A small network was shown many inputs. Here are its activations along a few directions, one row for each input.
In each table, some parts of the input vary, and every possible input appears once, in random order.
A made-up example of a description, with smaller parts first: values(2) and (point or line(9) or (ring(5) and line(6))).
Shared parts are said once, and a part with two or three values counts as separate values.

Other details of the inputs shift rows strongly along two fixed directions, in all tables alike. That doesn't count.

A family of inputs:
x1: [-42  30  45 -10  84  38  75   2 -15  72 103  11  59]
x2: [ 54  11 -49  24 -91 -44 -82  -3  37 -84 -95  25 -52]
x3: [ -5 -61  55  12  31  17  12  -7 -26  47  32 -30  48]
x4: [-22   5  56  10   9  21   3   9 -44  54  59  -3  35]
x5: [-32  34 -34 -44  98 -19  75 -66  41 -64  -5 -35  29]
x6: [ 63 -45  41  71 -88  12 -65  38 -11  42 -20  40 -29]
x7: [ -2  10  37  29  66  47  98  45  63  59 114  50  13]
x8: [ 12 -61  18  21 -82  13 -55  50 -50  63 -16   2 -34]
x9: [ 58 -48  46  64 -95  13 -60  46  -7  29  -7  37 -28]
x10: [  3 -61  53   9  34  23  13 -14 -35  47  27 -21  46]
x11: [-13 -19  34   4   5  30  14  53 -20  66  36   9 -27]
x12: [ 28  37 -66   6 -18 -11   5  -3  68 -73 -37  38 -23]
x13: [-30  53 -57 -28  -4 -28 -14 -34   6 -63 -27 -21  24]
x14: [ 23 -54  31  14 -73   6 -69  42 -57  61 -21   6 -50]
x15: [ -7  39 -71 -41  -7 -22  -3  -2  26 -46 -60  -7 -50]
x16: [   7   29  -52  -14  -85  -47 -101  -46  -31  -72 -103  -24   -5]
x17: [ -3 -54  65  17  36  17  11  -7 -32  37  36 -31  36]
x18: [-55  90 -41 -51  83 -22  60 -46  28 -57  30  -7  22]
x19: [ -4  32 -82 -41  -9 -18   7   4  19 -47 -53  -2 -39]
x20: [-34  32 -31 -51 106 -26  73 -64  39 -70   7 -34  25]
Description of these inputs: line(4) and ring(5).
Q: The inputs of x8 and x3 match in every part but the line(4) part. If x11 is changed in the same way as x8 into x3, which row does it become?
A: x17
Q: A walk changes only the line(4) part. It starts at x6 and steps to x15. List the rest of the walk in order.
A: x16, x5

A family of inputs:
x21: [  9 -19  70  14  63  26  57 -17   6  38  52  29  28]
x22: [ 48 -68  58  63 -62   2 -79  -1 -44  20 -16 -13   2]
x23: [ 27 -31  89  32  11  16   5  -7 -22  39  38   1   7]
x24: [  43   38  -86   15 -120  -38  -77   44   47  -94  -94   52  -94]
x25: [  6 -16  53  51 -11  -6 -34   1 -33  33  31   4  19]
x26: [  2  17 -47 -33  25 -12  10 -11  23 -68 -21 -30   5]
x27: [-39  -5  49  10  31  28  34  23  -9  31  57   1  34]
x28: [ 15 -48  47  33 -89 -16 -73  15 -36  32   0 -10  18]
x29: [ 11   5  54  47 -10  11 -21  -9 -42  63  35   4  41]
x30: [ 22 -75  45  32 -19  15  -7  -4  -5  54  26   6  36]
x31: [-31  16  39  10  40  52  44  14 -10  59  68   3  58]
x32: [  7 -53  44  36 -22  10 -12   3  -8  30  35  -6  18]
x33: [  9  37 -55  -7  67 -36  40 -52  64 -79 -35 -13  20]
x34: [-43  86 -67 -44  86  14  65 -20  31 -35  37  -3  41]
x35: [ 26 -84  36   8 -41   7 -73   9 -50  66 -44 -17 -32]
x36: [-15  15 -33 -21  22   4  23 -19  46 -70 -27 -36  11]
x37: [ 13  -1 -76 -40   3 -36   1 -38  14 -67 -72 -13 -11]
x38: [  7   2 -66 -42 -17 -32 -12 -31   8 -78 -51 -22 -27]
x39: [  14   -4  -66  -26 -107  -63  -98  -23  -42  -91 -112  -16  -33]
x40: [ -4 -14  42  25 -29  21 -11   0 -20  63  53  16  47]
x41: [-13 -42  44  10  60  48  63  18  14  47  51   3  47]
x42: [-11  36 -70 -28 -25 -47 -50  -6   0 -81 -59 -24   7]
x43: [ 38  40 -76  -1 -40 -13   4  42  99 -71 -37  41 -81]
x44: [   0  -39   13   -3  -85  -23 -115   19  -63   17  -62  -20  -45]
x45: [-25   9  19 -14  32  22  44   2 -42  65  75  21  23]
x46: [-56  91 -49 -58  87   0  99 -17  24  -7  28 -20   8]
x47: [ -3 -51  57   4   3  24  25  21 -42  70  29 -31 -14]
x48: [-41  26  31 -24  64  38  33   7 -20  90  65   3   3]
x49: [ 37  -7  70  33 -71  -4 -80 -11 -52  47 -20   9  17]
x50: [-49   5  43 -17  53  11  71  29 -23  67  67 -14   1]
x51: [ 20  58 -89  -6  27  -1  72  29 119 -71 -24  66 -66]
x52: [-41  81  -7 -32  87 -20  64 -33  44 -68  37  18  14]
x53: [  6 -61  32   7   9  15  21  16 -35  68  -5 -15  -7]
x54: [  21  -70    8    6  -91  -14 -119    4  -58    5  -77  -30  -55]
x55: [-17 122 -75  -8  53  29 102  30  98 -28  57  75 -45]
x56: [ 11   3 -81 -32  10 -33 -16 -27  21 -97 -85 -17   8]
Q: What do these inputs look like to the network?
A: line(4) and (point or line(8))
Q: Which other rows agree with x28 in the line(4) part? List them by row number.
A: x24, x25, x27, x39, x42, x44, x50, x52
Q: A walk changes only the line(4) part. It starts at x53 and steps to x47. List the rest of the walk in order.
A: x50, x46
Q: Which other rows agree with x40 in the line(4) part? List them by row number.
A: x29, x31, x34, x45, x46, x48, x49, x55
